A small network was shown many inputs. Here are its activations along a few directions, one row for each input.
In each table, some parts of the input vary, and every possible input appears once, in random order.
A made-up example of a description, with smaller parts first: ring(8) and (point or ring(9) or (values(3) and line(4))).
Shared parts are said once, and a part with two or three values counts as separate values.

Other details of the inputs vary at random and push rows far along three fixed directions, the same in every table; ignore that.

Table:
R1: [ 0.52  3.32 -6.48 -0.40 -0.46  0.17 -0.21 -2.76 -0.19  0.95 -1.08]
R2: [-5.40  4.45  0.96 -1.47 -0.46  0.67  1.87 -5.27 -4.06  1.41 -2.26]
R3: [-1.75  2.97  0.24 -1.45 -1.03 -0.61 -0.64 -2.25 -0.89  2.07 -0.06]
R4: [-1.00  2.33  0.47 -0.15 -0.84  0.01 -0.04 -2.14 -0.88  0.50  0.57]
R5: [ 3.64 -4.52 -1.74  0.02  1.64  1.19  2.16  5.17  1.76 -2.04 -1.56]
R6: [-6.51 -3.62  4.91  0.48  1.59  2.78  2.92  0.33 -2.45 -0.32 -4.15]
R7: [ 3.72  2.86 -5.88 -2.48 -1.07 -0.97  0.14  0.55  0.38  0.54  0.28]
R8: [ 0.79  3.54 -5.07 -2.58 -1.08  0.35 -0.35 -1.11  0.01  2.13 -0.33]
R9: [-2.58 -3.95  4.10  1.82  1.64  2.36  2.37  1.39 -0.82 -1.84 -1.84]
R10: [ 3.35 -0.99  4.63  1.34 -0.96 -2.62 -3.85  1.11  3.40  0.42  5.23]
R11: [-5.41  3.00 -0.59 -1.06 -0.30 -0.03  0.91 -3.26 -4.03  0.48 -1.52]
R12: [ 3.45 -3.95 -1.89 -0.56  1.62  1.30  2.76  4.94  1.02 -1.84 -2.26]
R13: [ 2.08  1.34 -6.71 -0.82 -0.44  0.07 -1.66 -0.60  0.95  1.64 -0.55]
R14: [ 3.78  1.41  3.13  0.79 -1.35 -2.61 -2.67 -0.73  2.36  0.06  4.74]
R15: [-2.51  0.25  8.37  2.43 -0.47 -3.62 -2.95 -2.01 -0.91 -0.33  4.12]
R16: [ 2.11 -4.30 -4.54  1.23  1.73  1.31  1.14  3.68  1.18 -2.30 -2.78]
R17: [ 4.13  0.37  3.04  1.74 -1.33 -2.25 -3.31  0.32  3.09 -0.50  5.40]
R18: [-2.42 -4.49  3.04  1.11  1.56  2.48  1.41  2.65  0.10 -1.02 -1.93]
Description of these inputs: values(3) and (point or line(5)).
- Which other rows does R8 become when the line(5) part takes its other values? List them by row number. => R3, R6, R10, R18
- List by row number the other rows that have the values(3) part in common with R9. => R1, R2, R4, R14, R17

Table:
R19: [ 2.64 -0.33 -2.30 -1.32 -0.87  0.68 -1.29  2.86  2.73  0.01  1.47]
R20: [-3.60  4.39  2.92 -1.14 -2.31 -0.37 -2.26 -2.94 -0.33  1.57  3.48]
R21: [-1.50  4.58 -7.82 -3.18 -1.60 -1.45 -1.61 -1.57 -1.19  2.46 -1.60]
R22: [-0.58 -1.93 -0.10 -5.19  2.08  2.95  8.15  4.45 -3.99 -0.27 -7.47]
R23: [-2.98  3.98  1.85 -0.33 -1.38 -0.34 -2.19 -5.46 -0.47  3.31  0.55]
R24: [ 0.07  5.43 -7.27 -2.19 -0.93 -2.48  0.04 -3.54 -1.22  0.52 -2.30]
R25: [ 0.79 -1.95  6.73  2.50 -0.13  0.98 -1.87 -0.05  3.46  0.66  2.70]
R26: [-0.48  0.76 -5.00 -0.26  0.99  0.64  3.16 -0.68 -2.77 -1.84 -3.20]
R27: [ 0.66  4.60 -7.06 -2.18 -0.85  0.16 -0.07 -3.86 -1.50  3.16 -1.77]
R28: [-1.96 -2.66  4.69  2.80  0.50 -1.93 -3.32 -1.56  1.45  1.35  0.37]
R29: [ 5.91 -0.58 -0.48  0.44 -0.47  0.58  1.00  2.28  3.81 -2.11  2.13]
R30: [ 0.41 -1.44  4.37  3.06  0.04 -2.82 -1.52 -0.37  1.56 -2.28  2.41]
R31: [ 5.89 -2.86 -2.02  0.72  0.19 -0.08 -1.66  2.46  5.02  0.79  0.49]
R32: [-5.14 -7.63  7.30 -2.47  3.36  4.10  8.44  5.61 -2.91 -1.81 -8.81]
R33: [-6.23 -2.74  3.53  2.69  1.76  0.28 -0.25 -2.68 -3.10  0.78 -2.88]
R34: [ 4.71 -2.62 -2.51  0.38  0.05 -1.03 -1.90  4.66  2.29 -1.07  3.13]
R35: [-0.19 -0.92  4.58  3.03  0.28 -0.98 -0.07 -0.72 -0.92 -2.66  2.42]
R36: [-0.81 -2.09  4.06  3.90  1.08 -3.50 -1.82 -0.69 -1.21 -2.71  1.92]
R37: [-7.60  0.81  2.28  0.18 -0.48 -0.02 -1.04 -2.04 -2.77  0.74 -1.00]
R38: [ 6.11 -1.79  0.10  0.85  0.24  1.95 -0.37  2.46  3.79  0.40  2.16]
R39: [ 1.20  1.18 -3.30 -0.66  0.32  2.76  4.32  0.10 -1.41 -1.75 -1.72]
R40: [ 4.82 -1.21 -0.76 -0.89 -0.31  1.13 -0.51  4.47  2.95 -0.66  4.23]
R41: [-1.20 -0.35 -4.24 -1.98  0.59  3.04  2.12  2.15 -1.84 -0.18 -1.83]
R42: [-3.50  2.22  1.37  0.88 -1.06 -3.99 -4.42 -2.28 -2.50  1.20  3.52]
R43: [ 4.29 -1.50 -2.66  0.03  0.52  1.71 -0.02  1.57  1.97  0.62 -0.27]
R44: [-1.72  4.65  1.76  0.32 -1.61 -1.93 -1.05 -4.62 -0.88 -0.21  1.88]
- What do these inputs look like to the network? => values(2) and (point or (values(3) and line(4)))
- The inputs of R40 and R20 match in every part but the values(2) part. If R35 is changed in the same way as R40 into R20, which row does it become? => R44
- Which other rows does R43 become when the values(2) part takes its other values? List them by row number. => R23
- Which other rows does R40 become when the values(3) part takes its other values? List them by row number. => R38, R39
